x =
[[126 127 123 137 120 131]
 [142 129 121 117 108  99]
 [135 143 139 119 136 118]
 [128 128 127 129 139 141]]
x[0,0] = 126
x[3,5] = 141
x[3,1] = 128
x[:, 1] = [127, 129, 143, 128]
x[:, 0] = [126, 142, 135, 128]
x[2,2] = 139
x[3,3] = 129
x[:, 4] = [120, 108, 136, 139]
x[1,4] = 108
x[:, 3] = [137, 117, 119, 129]

M =
[[141 108 142 148 144 109 122 135]
 [148 115 145 114 136 121 124 143]
 [105 106 102 135 111 112 104 102]
 [110 150 119 105 106 149 131 121]
 [109 105 128 107 112 109 105 121]
 [119 111 101 151 126 120 107 102]
 [143 147 127 151 135 148 144 132]]
Rows and columns are counted from 0.
row 0 col 0 = 141
row 5 col 2 = 101
row 4 col 1 = 105
row 1 col 0 = 148
row 6 col 6 = 144
row 5 col 6 = 107
row 4 col 4 = 112
row 0 col 1 = 108
row 2 col 7 = 102
row 1 col 4 = 136
row 2 col 6 = 104
row 3 col 7 = 121
row 4 col 0 = 109
row 3 col 3 = 105
row 6 col 5 = 148
row 6 col 7 = 132
row 4 col 2 = 128
row 1 col 3 = 114
row 5 col 0 = 119
row 4 col 5 = 109
row 5 col 1 = 111

data = [145 150 115 119 130]
data[-5]: 145
data[1]: 150
data[2]: 115

W =
[[101 135 113 123]
 [115 145 107 132]
 [152 120 148 128]
 [136 130 144 133]
 [104 140  99 137]
 [155 124 154 132]]
W[0][-4]: 101
W[4][0]: 104
W[3][3]: 133
W[-3][2]: 144
W[-2][-2]: 99
W[:, 2]: [113, 107, 148, 144, 99, 154]
W[4][-1]: 137
W[1][-4]: 115
W[3]: [136, 130, 144, 133]
W[-4]: [152, 120, 148, 128]
W[1][-1]: 132

B =
[[129 124 117 131 143 116 125 126 124 127]
 [129 132 140 124 123 124 131 128 128 135]
 [126 117 127 134 129 122 129 130 130 124]
 [116 132 121 113 126 121 129 124 149 143]
 [115 118 128 128 121 129 120 128 106 133]
 [126 127 131 130 133 125 126 132 130 137]
 [135 123 125 144 133 127 137 125 120 111]
 [136 132 132 124 131 120 132 123 124 120]
 [136 136 137 121 123 129 129 123 136 127]
 [128 128 133 129 124 128 131 131 128 126]
 [127 129 136 123 132 129 132 135 122 128]
 [123 128 131 123 131 115 130 128 131 123]
 [127 141 125 117 137 129 124 129 145 134]
 [131 125 136 136 125 132 135 131 124 136]]
Rows and columns are counted from 0.
row 0 col 0 -> 129
row 7 col 8 -> 124
row 5 col 3 -> 130
row 13 col 9 -> 136
row 10 col 0 -> 127
row 12 col 0 -> 127
row 7 col 1 -> 132
row 9 col 5 -> 128
row 7 col 0 -> 136
row 12 col 7 -> 129
row 11 col 0 -> 123
row 10 col 6 -> 132
row 8 col 0 -> 136
row 6 col 4 -> 133
row 13 col 8 -> 124
row 7 col 9 -> 120
row 0 col 7 -> 126
row 8 col 7 -> 123
row 2 col 1 -> 117
row 3 col 5 -> 121
row 9 col 8 -> 128
row 9 col 3 -> 129
row 6 col 7 -> 125
row 1 col 4 -> 123
row 4 col 1 -> 118
row 4 col 0 -> 115
row 2 col 6 -> 129
row 9 col 2 -> 133
row 4 col 2 -> 128
row 7 col 7 -> 123
row 11 col 3 -> 123
row 7 col 3 -> 124
row 12 col 1 -> 141
row 2 col 5 -> 122
row 10 col 4 -> 132
row 9 col 9 -> 126

m = [109 138 153 102 149]
m[0] = 109
m[4] = 149

grid =
array([[128, 118, 141, 119, 156, 126],
       [102, 140, 133, 130, 139, 150],
       [109, 138, 150, 156, 127, 139],
       [118, 105, 130, 144, 139, 153]])
Indices start at 0.
(0, 0) -> 128
(1, 1) -> 140
(0, 3) -> 119
(1, 4) -> 139
(0, 2) -> 141
(0, 5) -> 126
(3, 5) -> 153
(3, 1) -> 105
(2, 2) -> 150
(0, 4) -> 156
(2, 5) -> 139
(2, 4) -> 127

X =
array([[130, 131, 131, 127, 139, 124, 139, 131, 127, 127, 131, 136, 133,
        129, 127],
       [122, 143, 127, 128, 127, 128, 127, 123, 134, 122, 122, 124, 132,
        133, 134],
       [131, 156, 131, 126, 127, 131, 120, 129, 127, 129, 121, 127, 127,
        131, 137],
       [129, 131, 132, 128, 128, 128, 130, 126, 123, 129, 128, 130, 118,
        132, 125],
       [132, 126, 133, 127, 134, 128, 129, 127, 130, 120, 133, 127, 129,
        128, 126],
       [132, 131, 121, 128, 135, 130, 131, 129, 126, 131, 132, 124, 119,
        127, 135],
       [126, 144, 129, 129, 125, 129, 137, 120, 136, 126, 122, 126, 130,
        125, 121],
       [128, 141, 127, 131, 127, 129, 132, 129, 120, 126, 133, 133, 125,
        120, 130],
       [127, 133, 137, 128, 133, 128, 130, 126, 130, 124, 130, 125, 123,
        129, 123],
       [130, 139, 132, 126, 133, 125, 137, 125, 129, 129, 138, 124, 126,
        127, 124],
       [128, 141, 126, 129, 128, 130, 130, 125, 123, 126, 138, 131, 136,
        129, 129]])
X[0][0] = 130
X[8][12] = 123
X[8][8] = 130
X[3][2] = 132
X[8][4] = 133
X[6][9] = 126
X[10][11] = 131
X[10][4] = 128
X[6] = [126, 144, 129, 129, 125, 129, 137, 120, 136, 126, 122, 126, 130, 125, 121]
X[9][10] = 138
X[1][4] = 127
X[0][14] = 127
X[:, 9] = [127, 122, 129, 129, 120, 131, 126, 126, 124, 129, 126]
X[6][3] = 129
X[4][14] = 126
X[1] = [122, 143, 127, 128, 127, 128, 127, 123, 134, 122, 122, 124, 132, 133, 134]
X[:, 14] = [127, 134, 137, 125, 126, 135, 121, 130, 123, 124, 129]
X[:, 8] = [127, 134, 127, 123, 130, 126, 136, 120, 130, 129, 123]
X[5][13] = 127
X[:, 0] = [130, 122, 131, 129, 132, 132, 126, 128, 127, 130, 128]
X[4][11] = 127
X[9][12] = 126
X[1][1] = 143
X[2][1] = 156
X[5][8] = 126
X[:, 11] = [136, 124, 127, 130, 127, 124, 126, 133, 125, 124, 131]
X[:, 4] = [139, 127, 127, 128, 134, 135, 125, 127, 133, 133, 128]
X[4] = [132, 126, 133, 127, 134, 128, 129, 127, 130, 120, 133, 127, 129, 128, 126]
X[4][9] = 120
X[7][1] = 141
X[3][13] = 132
X[0][1] = 131
X[7][4] = 127
X[4][12] = 129
X[5][1] = 131
X[6][0] = 126

arr = [116 153  99 125]
arr[0] => 116
arr[-1] => 125
arr[2] => 99

a = [106 131 140 156 141]
a[0] => 106
a[-2] => 156
